Each row below holds a small network's activations on one record, seen along a few directions.
Here are examples, each followed by its value of one field, G.
Other fields move the rows too, some of them a lot.
In the rows, 500 means zero.
Strong random noise was added to every row along 11 fixed directions; ignore it. To show where, here is one row again and again, with new noise each time:
[293 689 537 409 691 527 478 407 434 571 534 345 648 590 320 430 405 680
 591 373 551 545 453 552 346 472 574 629 567 646 412]
[358 665 528 419 765 435 327 413 412 454 463 401 424 584 471 552 480 519
 535 711 594 419 406 531 598 415 708 588 330 447 639]
[549 550 410 625 526 527 547 617 483 425 500 644 534 408 478 525 486 494
 672 525 503 547 429 533 510 441 440 495 642 565 477]
[479 391 633 393 451 491 406 732 678 395 333 620 615 546 654 460 562 325
 116 612 202 474 612 339 537 345 423 352 411 484 565]
[548 590 467 436 703 500 425 733 682 402 425 710 562 287 487 613 353 273
 445 604 453 450 421 389 609 134 390 430 544 649 616]
[496 657 568 498 662 640 535 509 487 322 527 329 524 589 453 449 587 649
 587 388 658 561 331 575 407 484 627 506 497 598 404]
[518 708 621 443 674 555 385 529 631 323 540 464 664 426 378 569 531 554
 458 443 506 535 433 619 474 324 530 461 467 661 500]
[747 529 289 553 655 428 417 423 501 515 598 319 345 543 521 386 583 296
 770 575 798 472 511 462 465 679 580 671 573 713 429]
[602 580 556 343 700 403 595 412 498 478 624 431 640 579 381 549 427 793
 348 563 432 370 384 512 375 522 720 627 381 416 425]
[667 723 560 569 583 416 525 404 557 284 695 355 722 618 322 365 669 774
 352 605 473 487 375 525 283 584 674 620 508 567 440]
[347 581 550 523 535 692 507 617 511 229 359 438 615 501 589 521 600 734
 455 383 468 568 290 471 373 539 542 299 649 494 412]
[365 560 791 343 550 664 534 550 525 511 475 484 631 467 444 553 468 553
 528 276 404 626 574 762 499 270 495 457 386 620 428]
[602 486 542 437 580 436 482 545 530 510 519 589 505 461 507 565 470 416
 494 614 430 455 552 565 581 392 539 546 387 503 535]

[200 782 382 601 693 524 375 518 466 534 484 502 613 665 247 360 366 572
 569 405 566 543 407 329 419 360 376 598 658 602 522]
g15
[593 431 397 369 586 472 532 579 633 513 483 644 575 402 528 626 311 513
 359 412 456 382 469 334 445 493 428 430 552 458 396]
g7
[220 789 709 419 649 484 455 303 477 467 496 180 557 386 498 315 549 465
 534 702 584 523 381 501 377 292 663 587 564 739 668]
g2
[530 411 366 605 461 625 509 580 439 499 440 497 327 504 618 467 587 365
 749 361 670 562 489 543 515 602 439 449 570 582 382]
g3
[485 473 376 429 591 432 430 573 618 530 458 550 624 572 441 544 368 533
 232 473 423 384 502 238 424 521 466 482 541 477 446]
g12
[141 462 539 238 639 511 467 565 526 818 394 506 600 613 392 435 217 433
 351 325 380 480 662 333 477 325 370 553 481 536 477]
g1
[268 537 504 489 492 446 258 346 455 486 429 414 507 502 482 573 497 590
 448 559 465 469 487 501 536 627 542 475 502 403 582]
g8
[316 511 397 449 657 499 210 465 513 601 414 276 413 754 476 398 492 340
 480 369 709 494 567 299 496 602 463 543 481 596 494]
g17
[436 471 272 601 465 424 326 508 474 404 358 656 397 336 632 729 494 468
 553 711 500 399 410 413 666 574 462 385 606 326 661]
g11
[523 541 401 403 726 475 474 465 536 527 489 320 443 512 519 448 449 384
 531 541 641 425 455 332 406 533 557 557 532 644 495]
g18
[599 493 501 453 560 429 563 422 487 464 519 492 399 450 564 507 531 519
 388 735 485 391 384 459 514 521 637 524 420 388 587]
g3
[663 498 506 572 487 508 345 403 543 480 568 398 371 470 486 523 653 310
 664 504 672 539 618 686 595 534 503 531 421 602 532]
g17
[551 301 412 475 405 619 629 656 517 514 345 659 342 351 764 639 405 390
 581 503 464 445 436 395 568 466 413 362 592 380 484]
g15
[441 577 483 574 500 407 554 581 520 500 518 569 500 511 434 288 445 315
 425 742 451 492 452 300 477 292 416 614 567 611 663]
g14
[485 687 547 565 563 525 485 598 582 288 499 525 600 528 398 501 553 599
 331 511 492 505 367 448 473 343 518 457 485 526 533]
g13
[707 449 548 394 503 412 744 467 583 532 606 567 657 269 517 621 393 683
 320 631 315 356 406 461 349 468 600 537 525 451 501]
g18
[666 534 503 521 483 611 590 427 561 261 552 239 466 480 619 417 701 634
 524 503 646 533 322 481 323 713 659 469 621 582 413]
g10
[386 440 559 420 434 589 438 402 493 495 404 287 505 650 581 431 645 584
 421 317 517 559 561 503 417 708 524 423 515 481 398]
g11
[467 513 693 435 474 580 459 529 510 414 449 446 495 609 542 532 596 549
 335 494 460 535 495 573 594 415 549 402 267 411 537]
g4
[423 346 774 303 448 625 705 494 383 741 511 527 522 554 449 639 333 665
 539 206 397 540 628 817 531 395 510 548 260 399 348]
g8
[680 404 485 278 686 408 524 532 540 518 523 499 616 505 553 706 416 623
 393 468 384 349 521 520 415 633 581 490 379 401 317]
g10
[560 606 497 450 580 443 654 369 572 682 676 490 662 186 320 525 299 508
 635 453 463 501 510 562 342 397 460 636 726 752 450]
g12
[402 620 535 536 486 529 368 418 490 378 485 377 507 510 478 525 602 557
 540 438 541 562 477 593 488 577 537 437 510 530 524]
g13
[755 443 422 529 512 548 521 590 624 284 543 569 470 375 565 624 578 521
 401 475 536 419 386 420 540 554 491 361 532 431 481]
g19
[357 481 463 409 494 370 447 367 398 804 496 537 487 566 459 453 338 420
 498 577 453 468 661 477 499 518 477 644 467 467 557]
g7
[679 479 623 269 666 398 537 381 529 586 588 395 354 397 566 609 427 363
 543 679 588 373 514 612 617 399 698 586 221 514 564]
g4
[233 569 522 553 428 474 414 442 417 579 411 451 457 529 490 361 508 450
 591 562 502 587 570 488 490 480 511 546 588 565 612]
g6
[595 542 371 485 590 353 354 403 575 527 577 507 593 538 373 513 453 533
 432 536 526 421 554 418 459 603 530 596 502 546 509]
g16
[477 553 421 336 638 510 328 473 618 528 497 365 580 657 365 468 407 537
 264 320 584 440 504 299 453 540 471 488 454 543 442]
g5
[347 374 715 377 300 540 565 490 501 553 390 391 492 457 724 419 599 483
 305 639 312 496 571 481 444 511 584 419 466 426 590]
g1
[530 551 590 462 572 516 526 525 492 379 536 518 450 621 437 504 527 557
 300 608 512 408 400 483 618 351 624 527 286 336 621]
g19
[231 481 486 682 302 414 287 501 410 655 486 605 545 829 328 260 553 378
 444 467 375 625 793 482 590 543 282 629 436 477 548]
g14
[405 466 448 578 346 423 454 347 345 625 522 466 537 529 480 457 548 641
 603 537 423 499 596 599 453 721 557 550 547 411 471]
g5
[391 395 351 444 467 517 613 443 405 725 449 519 529 358 526 588 297 621
 711 315 522 485 524 481 401 626 425 516 719 541 346]
g2
[767 451 419 634 504 552 630 674 547 234 496 415 357 568 722 357 680 418
 472 607 645 502 301 333 438 611 562 430 552 492 471]
g9
[639 585 580 612 448 494 565 569 557 310 587 682 617 388 402 581 539 550
 466 575 382 538 436 625 550 349 472 461 428 463 588]
g16
[396 402 509 476 374 553 485 459 488 436 412 313 464 608 688 363 608 575
 367 500 474 544 499 377 382 701 558 438 593 459 474]
g9
[547 437 461 416 527 491 578 374 405 512 487 308 314 407 656 544 503 534
 672 550 622 449 410 516 440 676 674 517 509 449 492]
g6

Which value of G does each new row have?
[510 299 455 400 496 499 460 691 540 568 400 677 451 552 598 605 365 359
 391 405 383 487 631 430 635 441 355 413 371 379 478]
g9
[522 590 626 509 473 557 413 586 668 415 511 563 612 498 380 462 556 359
 405 389 444 593 614 574 566 256 336 461 473 690 547]
g11
[745 382 493 480 492 557 614 645 605 418 571 635 564 686 417 548 489 581
 286 319 470 468 507 491 542 465 464 500 278 354 386]
g16
[780 508 453 554 462 456 386 462 699 292 563 431 522 419 578 529 673 482
 359 559 562 442 459 462 489 617 524 394 533 568 539]
g2
[720 402 601 238 500 475 575 320 678 533 615 259 554 411 556 538 532 573
 326 352 494 416 533 494 350 656 613 522 449 575 366]
g11
[593 344 532 441 399 521 533 523 559 514 470 500 386 578 664 431 557 385
 382 504 486 485 600 428 500 550 519 451 416 480 480]
g7
[616 624 550 451 594 545 311 578 752 217 486 436 572 301 536 559 626 331
 329 544 525 474 448 421 492 373 444 319 555 699 606]
g19
[514 435 374 528 426 425 360 464 546 656 524 429 566 598 452 373 544 347
 560 384 470 563 764 468 426 696 326 540 593 681 382]
g4
[531 399 522 410 444 452 491 346 490 636 595 343 542 621 434 474 506 590
 479 348 485 513 632 550 373 707 527 570 454 506 380]
g17
[165 547 383 401 578 581 563 495 410 668 356 594 439 332 516 550 182 467
 621 483 552 506 361 351 499 320 419 478 711 505 585]
g7
[519 539 215 558 719 439 323 528 455 527 514 661 444 584 332 700 337 593
 592 410 631 382 458 450 679 579 446 496 430 315 481]
g5
[527 525 268 715 503 435 431 578 430 416 476 703 491 449 500 634 541 496
 739 545 545 509 455 546 581 598 392 436 647 434 494]
g11
[395 404 359 603 310 498 464 500 445 558 385 321 451 628 676 224 630 425
 459 574 516 509 550 239 346 781 469 487 715 552 487]
g5
[267 606 417 563 577 497 426 480 411 416 402 381 462 595 576 399 504 625
 460 638 577 498 329 330 432 566 594 496 635 448 608]
g9
[287 656 330 472 782 527 337 602 532 442 370 514 510 578 418 558 323 494
 495 408 672 438 309 296 563 393 436 426 559 522 566]
g2
[453 494 506 460 471 435 578 432 480 509 466 461 497 560 576 352 504 533
 280 710 400 428 448 318 395 531 582 522 532 391 575]
g7
[121 478 579 412 486 612 260 570 567 468 232 539 453 274 654 658 424 324
 440 510 413 535 481 406 638 293 384 255 571 505 707]
g17
[438 480 449 550 495 481 473 586 508 577 446 678 372 408 509 509 376 225
 589 581 533 506 541 441 739 250 360 517 463 519 669]
g2
[285 432 597 351 620 644 471 578 408 619 371 434 447 798 499 488 445 511
 489 271 517 543 615 583 582 465 505 530 263 404 392]
g10
